<15>: [-33 -74  76 -14  15  40  53  34  36  80   8  42 -53   3  61  10  -1  55
 -27 -62 -25 -18  63 -51  43 -54  -7 -71 -78  28]
<137>: [ 19 -78 -79 -23 -62   2 -60 -25  13 -24  33 -69 -30 -35 -40   4  -9  40
  18 -42 -61 -45  26  62  -9  -9   0 -66  27 -72]
<144>: [ 19 -78 -79 -23 -62   2 -60 -25  13 -24  33 -69 -30 -35 -40   4  -9  40
  18 -42  12  30 -67   0  39  17  67 -33 -85  -9]
<162>: [  2 -21 -55 -18 -36   2 -40 -70 -25 -60  48  48 -87 -68   2 -53  14   5
  67  45 -83 -79 -45  50  86  41   1  80  61 -42]
<31>: [  0  58  -4  75   7 -67 -28   0  80 -66  19  39  -6 -64 -69 -34  -9 -77
  44 -37   6   6  43  15  -1  70 -79  74  -1 -55]
<90>: [ 18 -80 -83  70  14  31  86  -7  27  13 -43 -33 -10 -28 -41  57  -2 -84
 -68  58  74  30   0 -53  59 -53 -18 -84 -73 -40]
<149>: [-29 -10 -66 -39  72 -47 -71 -49 -60  10  24 -16 -33 -13  45  -9  64  14
  39  51 -41 -27  55  -1  37  55  35  46 -85  61]
<8>: [ 72 -39   2 -11  -4 -59 -83  29  27 -30  57 -33  60 -27 -38  29 -24  46
 -11  84 -54  15  55 -68  11 -78  23  53 -18  -3]
<21>: [-57  45 -82  69   6  11  43 -74 -59  11 -19  46 -54 -76  47  70  76 -43
 -30 -52 -29 -26 -86  18  62  20 -81  13  57 -76]
<10>: [-77 -77  61 -63 -13   5 -21 -86 -35  29 -82 -26  51  64 -42  77  65  64
 -71  69  59  17  12  78  18  54  51 -42 -73  38]
<218>: [-69  76  14  42  -9 -21  82  76  -2   4  19 -60 -87  81  11 -83  50  31
 -61 -23 -80  68 -28   5  36 -13 -63  12  28  60]
<130>: [ 41 -58  34  30 -26 -64 -28  -8  -5 -42  19  35  28 -59  64  42 -11 -14
  83  49 -50  18 -78 -29 -13 -34  52 -71 -18   3]
len: [-77 -77  61 -63 -13   5 -21 -86 -35  29 -82 -26  51  64 -42  77  65  64
 -71  69  59  17  12  78  18  54  51 -42 -73  38]  30
len: [-69  76  14  42  -9 -21  82  76  -2   4  19 -60 -87  81  11 -83  50  31
 -61 -23 -80  68 -28   5  36 -13 -63  12  28  60]  30
len: [-33 -74  76 -14]  4
len: [ 19 -78 -79 -23 -62   2 -60 -25  13 -24  33 -69 -30 -35 -40   4  -9  40
  18 -42 -61 -45  26  62  -9  -9   0 -66  27 -72]  30
len: [ 72 -39   2 -11  -4 -59 -83  29  27 -30  57 -33  60 -27 -38  29 -24  46
 -11  84 -54  15  55 -68  11 -78  23  53 -18  -3]  30
len: [ 72 -39   2 -11  -4 -59 -83  29  27 -30  57 -33  60 -27 -38  29 -24  46
 -11  84 -54]  21
len: [ 72 -39   2 -11  -4 -59 -83  29  27 -30  57 -33]  12

<88>: [ 13  12 -20  26]
<87>: [ 46  19 -62  18]
<57>: [-30 -16  65  14]
<115>: [  7  22 -26  14]
<42>: [-30 -16   5 -19]
<75>: [-25  29   0 -26]
<6>: [-25  29   0 -23]
len: [-25  29]  2
len: [-25  29   0]  3
len: [-25  29   0 -26]  4

<119>: [ 5  4 -1  0 10  1  2  7 12  5  2  1  5  0  2  0  2  0 -2  2  2 -2  2  1
  0  1 -3  1  1 12]
<181>: [ -7  -7 -12   0   4   0   0  -6   4   3  -9   0  -7   0   0 -11   1  -1
 -13   1   1 -13   0  -1  -1   0 -14   0   0   6]
<180>: [ 15   0  11  -4   2  -4  -1  12   5  -7  12  -3  13  -3  -1   9  -4  -2
  11  -4  -4  10  -3 -53  -2  -1  14  -1  -2  -6]
<82>: [ 24  36  49 -77 -73 -78 -79  17 -61 -81  37 -77  24 -78 -79  47 -80 -76
  51 -79 -80  51 -79 -78 -77 -78  52 -78 -78 -72]
<198>: [  2  14   6 -10 -11 -11 -13   1 -10  -7   4 -11   2 -11 -13   8 -10 -12
   6 -10 -10   7 -11 -13 -12 -14   4 -14 -12  -3]
<49>: [ -8  -7 -14   1   6   1   1  -6   5   5 -11   1  -8   1   1 -13   2   0
  11  -4  -4  10  -3  -2  -2  -1  14  -1  -2  -6]
<151>: [ 1  6  4  5  0  4  3  0 -1  4  2  4  1  5  3  4  4  4  4  4  4  4  4  4
  4  4  3  4  4  2]
<157>: [ -5  -5 -12   2   9   3   4  -3   9   7  -8   3  -5   3   4 -11   5   2
 -13   4   5 -13   4   2   2   2 -14   2   3  13]
<200>: [ 19   3  19  -3   2  -3   0  18   6  -8  19  -2  19  -3   0  16  -4  -1
  19  -4  -4  18  -2   0  -1   1  23   1  -1 -10]
<123>: [-45 -45 -53  65  37  64  62 -41  21  61 -51  64 -45  65  62 -52  64  65
 -53  64  64 -53  63  64  65  63 -53  63  63  37]
<40>: [ -8  -7 -14   1   6   1   1  -6   5   5 -11   1  -8   1   1 -13   2   0
 -15   2   2 -14   2   0   0   1 -16   1   1   9]
len: [ -8  -7 -14   1   6   1   1  -6   5   5 -11   1  -8   1   1 -13   2   0
 -15   2   2 -14   2   0   0   1 -16   1   1   9]  30
len: [-45 -45 -53  65  37  64]  6

<169>: [ -1 -39  23 -12  -4   7 -24   1  -3   8  21 -10  13 -10   4  -5   0  -4
  11  21 -12 -13 -25  35  -3  12  16  16]
<194>: [ -4   9   5  -9 -25   1  -9 -12  -6 -13  11  -6  20  33  -5   2  44 -11
   6 -34   2 -17   6 -12 -12  16 -32  20]
<152>: [  0   9 -26  11 -14  -5  -7  13 -17  -3  -6   3 -13   2  22   3  -1  14
   9   5 -13  22  24 -12 -38   0 -36  35]
<192>: [  0   9 -26  11 -14  -5  -7  13 -17  -3  -6   3 -13   2  22   3  -1  14
   9   5 -13  22  24 -18  -3 -10  -9  -4]
<35>: [ 15 -15  -8  39   7 -13  19 -14  -2   9   3 -15  20 -35 -11  12 -18  35
 -23  68 -16 -29 -19 -16 -31   6  10  31]
<117>: [-28  21 -10 -32 -10  43 -16   9 -19  26 -30  26   2  -8  -1  -4  24 -10
  -1  11  40 -15 -16  -5  -5   0 -29 -27]
<205>: [ -4 -18   5 -20  16  -6 -15  15  -6 -24  -3 -13   6  26  -1  21  33 -18
 -10  -8 -32 -17  -7   3 -18  -7 -25   4]
<135>: [  1  -1  18  -8  -4  -6 -27 -13   1  -9   4  12 -17  -9   7   7   3  18
   7   1 -21   2   2 -19  -2   2  -5  -9]
<66>: [-17  22 -13 -35 -15  40 -15  11 -19  27 -28  24   1  -3   2  -3  16 -13
  -2   9  31 -13 -15  -5 -10  -1 -25 -19]
<51>: [ -5   5  14 -12 -14  -3  21  22 -13  19 -21 -15 -27  16   9  -9  18 -33
   0  10  11  38 -19  -6  -8 -15  24 -25]
<48>: [  0   9 -26  11 -14  -5  -7  13 -17  -3  -6   3 -13   2  22   3  -1  14
   9   5 -13  22  24 -12 -38   9   1 -15]
len: [  0   9 -26  11 -14  -5  -7  13 -17  -3  -6   3 -13   2  22   3  -1  14
   9   5 -13  22  24 -12 -38   0 -36]  27
len: [-28  21 -10 -32 -10  43 -16   9 -19  26 -30  26   2  -8  -1  -4  24 -10
  -1  11  40 -15 -16  -5]  24
len: [  0   9 -26  11 -14  -5  -7  13 -17  -3  -6   3 -13   2  22   3  -1  14
   9   5 -13  22  24 -18  -3]  25
len: [ -4 -18   5 -20  16  -6 -15  15  -6 -24  -3 -13   6  26]  14
len: [ -4   9   5  -9 -25   1  -9 -12  -6 -13  11  -6  20  33  -5   2  44 -11
   6 -34   2 -17   6 -12 -12  16 -32]  27
len: [  0   9 -26  11 -14  -5  -7  13 -17  -3  -6   3]  12
len: [ -1 -39  23 -12  -4   7 -24   1  -3   8  21 -10  13 -10   4  -5   0  -4
  11  21 -12 -13 -25  35  -3  12  16  16]  28

<125>: [-42   4 -18  14  32]
<18>: [ 2 11  8  8 15]
<183>: [ 23 -33  -1 -34 -69]
<92>: [-61  -4  -1  -7   6]
<193>: [-44  15 -13  26  48]
<67>: [ 43 -17  13 -39 -78]
<167>: [ 18   1  -4 -10   0]
<22>: [-25  25  15  28  27]
<26>: [-33  -8  19  -4 -62]
<12>: [ 63  -9  14 -16 -52]
<158>: [-60   7 -42   6  47]
len: [-60   7 -42   6  47]  5
len: [23]  1
len: [-25]  1
len: [-42   4 -18  14]  4
len: [ 2 11  8]  3

<105>: [-10  -7   6   3 -15  -6  -8   4  20   1  -6   4   2   4   7  -8 -10   2
 -10 -10  11  15   6 -15  -7]
<72>: [-10  -7   6   3 -15  -6  -8   4  20   1  -6   4   2   4   7  -8 -10   2
 -10 -10  11  15   6   1 -22]
<98>: [-10  -7   6   3 -15  -6   6   4  20   1  -6   4   2   4   7  -8 -10   2
 -10 -10  11  15   6   1 -22]
len: [-10  -7   6   3 -15  -6   6   4  20   1  -6   4   2   4   7  -8 -10   2
 -10 -10  11  15   6   1 -22]  25
len: [-10  -7   6   3 -15  -6  -8   4  20   1  -6   4   2   4   7  -8 -10   2
 -10 -10  11  15   6 -15  -7]  25
len: [-10  -7   6   3 -15  -6  -8   4  20   1  -6   4   2   4   7  -8 -10   2
 -10 -10  11  15   6   1 -22]  25
len: [-10  -7   6   3 -15  -6  -8   4  20   1  -6   4   2   4   7]  15

<120>: [-15   8  22  53  27 -28  -2]
<32>: [ -1   2 -15  20  -1  38 -53]
<148>: [ 12  -9   5 -71 -18 -33  78]
<109>: [  3  -1 -12  -3  -7  23 -23]
<103>: [ 13  -8 -16 -52 -23  16  13]
<166>: [  6  -5  13 -45  -7 -41  71]
<168>: [ -7   6  -7  46  10  30 -59]
<85>: [  0  -2  15 -20   2 -38  53]
<79>: [ 14 -10  -1 -72 -21 -21  66]
<94>: [-14  10   1  72  21  21 -66]
<33>: [  1   0  -6  -2  -3  12 -12]
len: [-14]  1
len: [-15   8  22  53  27]  5
len: [-14  10]  2
len: [  3  -1 -12  -3  -7  23 -23]  7
len: [  3  -1 -12  -3  -7  23]  6
len: [-7  6 -7 46 10]  5

<64>: [-29  23  17 -40 -14 -10 -57  42 -35  12  28  16 -29   6 -68  19  -3 -26
 -13  27  37 -36  -9 -14]
<52>: [ -9  -4  -1   7  15  12 -14   0   9  11  10   4  -2  -7   1 -21  21  -5
  10  -3   5   7   1   9]
<91>: [-19  10  10 -18  -4  -2 -33  23 -18  10  19  12 -15   3 -35   5   6 -14
  -5  12  18 -16  -4  -5]
<118>: [ 24   1 -13   1  -5  -8  25 -21  16 -17 -25 -24   6  -6  18   6 -28   5
   0   4  -2  -3   1  -3]
<2>: [ -1   9  -5 -14   3  -2 -19   1   5   0   0 -11 -12  -9 -18  -4  -9 -14
   3  16  23 -16  -3  -1]
len: [ 24   1 -13   1  -5  -8  25 -21  16 -17 -25]  11
len: [-29  23  17 -40 -14 -10 -57  42 -35  12]  10
len: [ -1   9  -5 -14   3  -2 -19   1]  8
len: [ 24   1 -13   1  -5  -8  25 -21  16]  9
len: [-29  23  17 -40 -14 -10 -57  42 -35  12  28  16 -29   6 -68  19  -3 -26
 -13  27]  20
len: [ -9  -4  -1   7  15  12 -14   0   9  11  10   4  -2  -7   1 -21  21  -5]  18
len: [ 24   1 -13   1  -5  -8  25 -21  16 -17 -25 -24   6  -6  18   6 -28   5
   0]  19

